A small network was shown many inputs. Here are its activations along a few directions, one row for each input.
Each table varies a few parts of the input and shows all the possible inputs, shuffled.
A made-up example of a description, with smaller parts first: one of 8 places around a ring, together with either a single point or one of 11 places along a line or (one of 2 separate values, together with one of 6 places along a line).
Shared parts are said once, and a part with two or three values counts as separate values.
(in the rows, 128 means zero)

Other details of the inputs shift rows strongly along two fixed directions, in all tables alike. That doesn't count.

A family of inputs:
R1: [134 123 138 102 118 135 127 139 113 125 118 137 119 139 152]
R2: [126 126 124 144 130 128 125 121 129 135 133 124 130 132 118]
R3: [117 131 129 138 132 124 131 127 125 123 133 118 133 118 119]
R4: [139 157  83  81 180 117  93 123 219 147 137 122  91  70 167]
R5: [117 130 127 140 126 125 133 127 124 124 134 118 133 119 120]
R6: [135 122 139 113 114 132 126 137 106 116 117 142 130 139 148]
R7: [127 130 131 140 126 124 133 125 134 130 128 126 134 130 111]
R8: [146 135 124  95 130 137 113 139 140 123 116 144 116 130 151]
R9: [124 126 130 140 128 118 134 124 134 130 130 124 133 124 125]
R10: [144 134 123  99 126 137 115 138 136 123 116 145 118 133 150]
R11: [129 131 129 138 125 126 132 125 137 131 130 127 133 129 115]
R12: [118 127 125 137 129 123 130 127 131 125 134 118 129 116 123]
R13: [128 122 135 112 114 137 125 145  94 106 118 136 128 138 145]
R14: [117 124 124 127 135 133 147 121 125 130 136 114 129 120 119]
R15: [128 131 125 142 132 130 125 122 130 136 135 124 131 130 118]
R16: [123 122 129 129 133 127 149 117 131 136 133 122 132 125 122]
R17: [129 131 129 138 127 123 131 124 137 130 129 128 130 128 114]
R18: [127 126 124 145 130 126 127 123 127 135 132 123 132 133 116]
R19: [124 126 130 139 128 119 133 122 136 131 131 126 132 122 127]
R20: [118 127 128 138 126 124 131 127 125 125 134 116 133 117 121]
R21: [146 133 118  94 132 134 112 139 144 124 116 145 113 128 153]
R22: [116 128 129 138 130 121 131 128 123 123 135 119 132 119 118]
R23: [127 125 130 142 121 124 133 124 134 129 128 127 132 131 113]
R24: [128 129 128 137 128 122 131 126 139 131 129 128 131 128 114]
R25: [124 130 132 138 130 118 133 122 133 130 131 126 131 122 124]
R26: [128 130 127 143 132 129 126 122 128 135 134 123 131 131 116]
R27: [115 126 129 132 128 127 135 128 128 132 134 111 124 120 121]
R28: [118 127 126 138 130 122 132 129 126 124 133 119 131 117 121]
R29: [137 122 125 102 130 148 129 130 110 129 121 139 122 145 143]
R30: [134 125 137 110 121 130 124 138 111 116 118 143 127 138 148]
R31: [128 125 140 114 113 141 126 144  90 106 122 136 131 139 142]
R32: [134 126 140 114 118 134 126 137 109 117 120 142 130 138 147]
R33: [136 120 137 122 112 142 121 136  91 118 119 140 131 153 136]
R34: [130 129 125 136 126 124 129 123 143 133 129 125 130 125 117]
R35: [128 127 122 142 134 126 125 123 131 136 132 126 129 129 119]
R36: [129 127 126 138 125 123 132 126 139 130 128 126 131 129 115]
R37: [126 129 128 146 130 126 127 121 122 133 133 125 131 134 113]
R38: [147 131 113  77 141 142 122 132 150 133 117 143 109 125 157]
R39: [124 129 132 137 132 119 132 123 135 131 130 125 133 122 125]
R40: [123 125 127 138 130 131 130 123 129 143 133 118 124 135 117]
R41: [127 129 123 139 136 125 123 122 133 136 134 125 129 129 119]
R42: [136 125 134 121 115 142 121 136  96 119 119 141 130 152 138]
R43: [136 125 135 118 121 141 118 136  99 119 118 142 128 149 138]
R44: [124 126 130 141 129 117 135 124 133 131 130 126 133 122 124]
R45: [125 126 131 133 123 126 136 125 137 139 129 122 126 131 114]
R46: [120 132 128 136 132 125 130 128 130 125 135 117 130 116 122]
R47: [124 130 129 139 128 120 133 123 136 131 131 125 133 122 126]
R48: [124 128 136 142 127 121 135 124 130 129 131 124 135 125 121]
Each input here is: one of 4 places along a line, together with either one of 2 separate values or one of 10 places around a ring.
- The inputs of R10 and R42 match in every part but the place on the line of 4. If R38 is changed in the same way as R10 into R42, which row does it become? => R29
- Which other rows does R11 become when the place on the line of 4 takes its other values? List them by row number. => R15, R31, R32
- Which other rows does R27 become when the choice among 2 separate values takes its other values? List them by row number. => R14
- Which other rows agree with R9 in the place on the line of 4? List them by row number. => R1, R6, R16, R19, R25, R30, R32, R39, R44, R47, R48

A family of inputs:
R49: [112 138 112 162 138 115 133 116 167 140 147  99 131 101  84]
R50: [148 130 121 106 139 126 107 129 145 135 119 149 118 130 163]
R51: [ 99 112 151 191  97 131 169 121  74 119 138 104 159 153  56]
R52: [134 139 109  98 143 139  95 141 134 120 128 131 110 115 158]
R53: [145 130 118  93 144 140 113 128 138 142 123 142 111 134 164]
R54: [139 108 160 116  88 153 147 143  62 113 106 153 138 183 128]
R55: [123 137 123 169 134 101 137 109 178 146 140 116 137 110  91]
R56: [112 127 113 161 153 117 141  99 157 163 151 100 129 113  97]
R57: [118 126 116 154 143 119 151 102 169 161 144 104 128 115  86]
R58: [110 131 112 161 155 120 139 103 155 156 154  97 131 108  96]
R59: [153 131 120  92 132 134 119 129 157 137 114 148 115 133 152]
R60: [108 118 161 203  91 112 158 123  87 116 132 117 167 152  62]
R61: [144 132 114  81 140 147 119 135 146 131 120 138 108 127 148]
R62: [110 134 124  90 146 115 130 138 136 109 134 115 116  77 179]
R63: [128 118 154 134  94 144 116 153  49  91 113 145 141 163 137]
R64: [105 113 164 105  94 129 160 154  62  79 116 129 141 125 151]
R65: [116 139 120 177 145 100 121 110 163 144 147 108 138 103 101]
R66: [153 131 122  99 131 126 116 132 160 133 113 151 117 131 152]
R67: [143 141 116 100 130 132 102 144 152 117 117 139 113 119 147]
R68: [125 113 148 119 100 158 129 149  38  98 116 140 135 168 137]
R69: [144 137 121 109 137 124 102 132 145 127 121 147 117 124 161]
R70: [148 130 119  99 141 134 110 126 142 138 120 146 116 132 165]
- What is each input in this table made of? => one of 2 separate values, together with either a single point or one of 10 places around a ring
- Which other rows does R64 become when the choice among 2 separate values takes its other values? List them by row number. => R62
- Start at R61 and move only the place on the ring of 10, one step at a time. The first step leads to R51. Which rows follow, in order? => R49, R67, R60, R55, R66, R59, R54, R57

A family of inputs:
R71: [119 122 136 137 128 113 138 125 125 125 130 125 135 117 138]
R72: [124 125 128 131 128 134 134 122 126 138 132 120 126 132 120]
R73: [126 123 126 134 128 135 138 122 123 131 131 124 133 133 116]
R74: [110 122 129 136 135 122 134 126 110 124 137 115 132 115 136]
R75: [113 128 135 121 122 119 149 134 132 114 130 116 130 107 126]
R76: [168 150  93  25 165 152  71 149 168 126 110 159  82 110 217]
R77: [133 130 132 136 128 120 131 124 136 127 125 135 134 129 120]
R78: [144 116 141  62 113 146 123 154  84 101 102 161 116 147 196]
R79: [144 115 154  84  98 166 127 155  48  98 103 161 126 178 164]
R80: [159 132 125  65 120 152  91 157 104  98 101 168 111 147 190]
R81: [129 125 132 131 124 127 136 122 135 138 128 127 128 134 120]
R82: [106 132 130 126 129 122 135 137 121 110 135 108 129 101 127]
R83: [131 124 129 133 125 127 139 122 135 132 126 130 134 133 118]
R84: [133 127 131 139 125 122 130 125 136 127 125 133 137 130 120]
R85: [128 130 124 143 125 124 122 128 128 124 130 130 133 128 119]
R86: [130 128 133 132 128 127 139 122 134 137 129 129 131 134 122]
R87: [127 127 125 129 134 132 137 120 127 133 132 125 128 129 118]
R88: [108 127 133 123 125 126 147 133 120 114 134 110 130 107 124]
R89: [131 125 136 142 119 122 129 128 131 132 125 130 132 136 118]
R90: [131 131 136 139 124 121 128 125 135 134 126 131 132 131 122]
R91: [124 127 131 133 129 133 136 122 123 138 132 122 128 133 118]
R92: [131 126 131 139 122 122 127 128 137 132 125 131 130 133 119]
R93: [124 129 125 136 135 130 127 124 121 126 133 124 130 128 118]
R94: [131 130 136 140 126 122 131 125 134 131 128 132 135 132 122]
R95: [128 135 128 139 129 123 117 127 133 131 131 127 128 126 126]
R96: [128 127 135 133 124 126 138 123 131 138 127 129 131 136 119]
R97: [130 124 127 131 124 126 139 124 135 133 127 131 132 134 116]
R98: [130 127 136 139 121 122 128 125 133 132 126 130 132 133 121]
R99: [125 128 122 134 134 130 121 128 128 134 133 119 124 128 122]
R100: [126 133 131 144 128 124 123 127 124 127 132 127 133 130 123]
R101: [109 134 135 133 121 116 132 138 122 106 133 114 133 103 128]
R102: [126 124 122 130 130 134 136 123 128 133 132 125 128 130 117]
R103: [130 123 128 132 124 126 135 125 137 137 126 128 127 135 117]
R104: [115 126 130 140 132 114 128 126 120 122 135 120 133 112 140]
R105: [113 131 140 130 120 114 142 136 129 109 129 119 135 105 126]
R106: [148 150  82  82 177 117 100 117 239 167 132 125  89  83 159]
R107: [123 126 124 138 130 131 124 128 121 131 133 121 127 131 117]
R108: [133 130 135 139 126 121 130 124 134 131 128 132 136 130 122]
R109: [128 132 128 143 128 123 124 125 125 123 130 130 133 128 119]
R110: [132 127 130 139 123 122 130 126 135 128 125 134 134 131 118]
R111: [122 130 129 138 131 131 125 126 119 132 133 121 130 131 119]
R112: [113 120 128 129 135 125 143 121 118 131 136 116 129 116 137]
R113: [124 127 120 137 130 132 125 128 122 129 131 121 129 129 118]
R114: [124 127 121 137 132 131 126 127 122 127 133 124 130 128 117]
R115: [146 114 154  82  97 165 126 154  47  97 102 162 128 176 164]
R116: [122 128 127 137 130 131 124 126 121 132 134 119 128 130 120]
R117: [125 122 126 133 126 134 134 124 125 136 131 122 126 134 116]
R118: [126 131 129 143 125 124 119 127 128 129 131 125 130 129 123]
R119: [126 124 121 131 129 135 135 123 128 135 130 122 127 131 118]
R120: [127 129 129 145 123 124 120 129 125 128 130 125 129 132 120]
R121: [127 129 126 144 123 124 119 130 128 128 130 127 129 131 120]
R122: [130 125 132 132 126 125 141 121 131 131 127 132 133 134 116]
R123: [129 133 130 143 128 124 122 126 125 127 132 128 134 128 123]
R124: [125 128 122 136 134 132 125 126 124 127 133 123 132 127 120]
R125: [141 156  82  90 185 123  93 119 218 158 141 120  94  80 161]
R126: [131 126 134 133 126 126 140 122 130 135 128 129 134 134 119]
R127: [126 124 126 131 129 133 133 124 128 138 131 120 124 133 119]
R128: [127 129 123 144 123 125 121 129 127 125 128 126 131 129 119]
R129: [130 123 127 133 122 128 139 124 132 134 125 128 131 136 115]
R130: [132 126 128 139 122 123 129 127 136 130 124 131 132 131 119]
- The inputs of R129 and R130 match in every part but one. If R96 is changed in the same way as R129 into R130, which row does it become? => R90
- The inputs of R84 and R124 match in every part but one. If R105 is changed in the same way as R84 into R124, which row does it become? => R82
- What is each input in this table made of? => one of 5 places around a ring, together with either one of 2 separate values or one of 10 places around a ring
- Which other rows does R124 become when the place on the ring of 10 takes its other values? List them by row number. => R76, R93, R99, R107, R111, R113, R114, R116, R125
- Which other rows does R74 become when the choice among 2 separate values takes its other values? List them by row number. => R82
- Which other rows does R118 become when the place on the ring of 10 takes its other values? List them by row number. => R80, R85, R95, R100, R109, R120, R121, R123, R128
- Which other rows agree with R79 in the place on the ring of 5? List them by row number. => R72, R73, R87, R88, R91, R102, R112, R115, R117, R119, R127
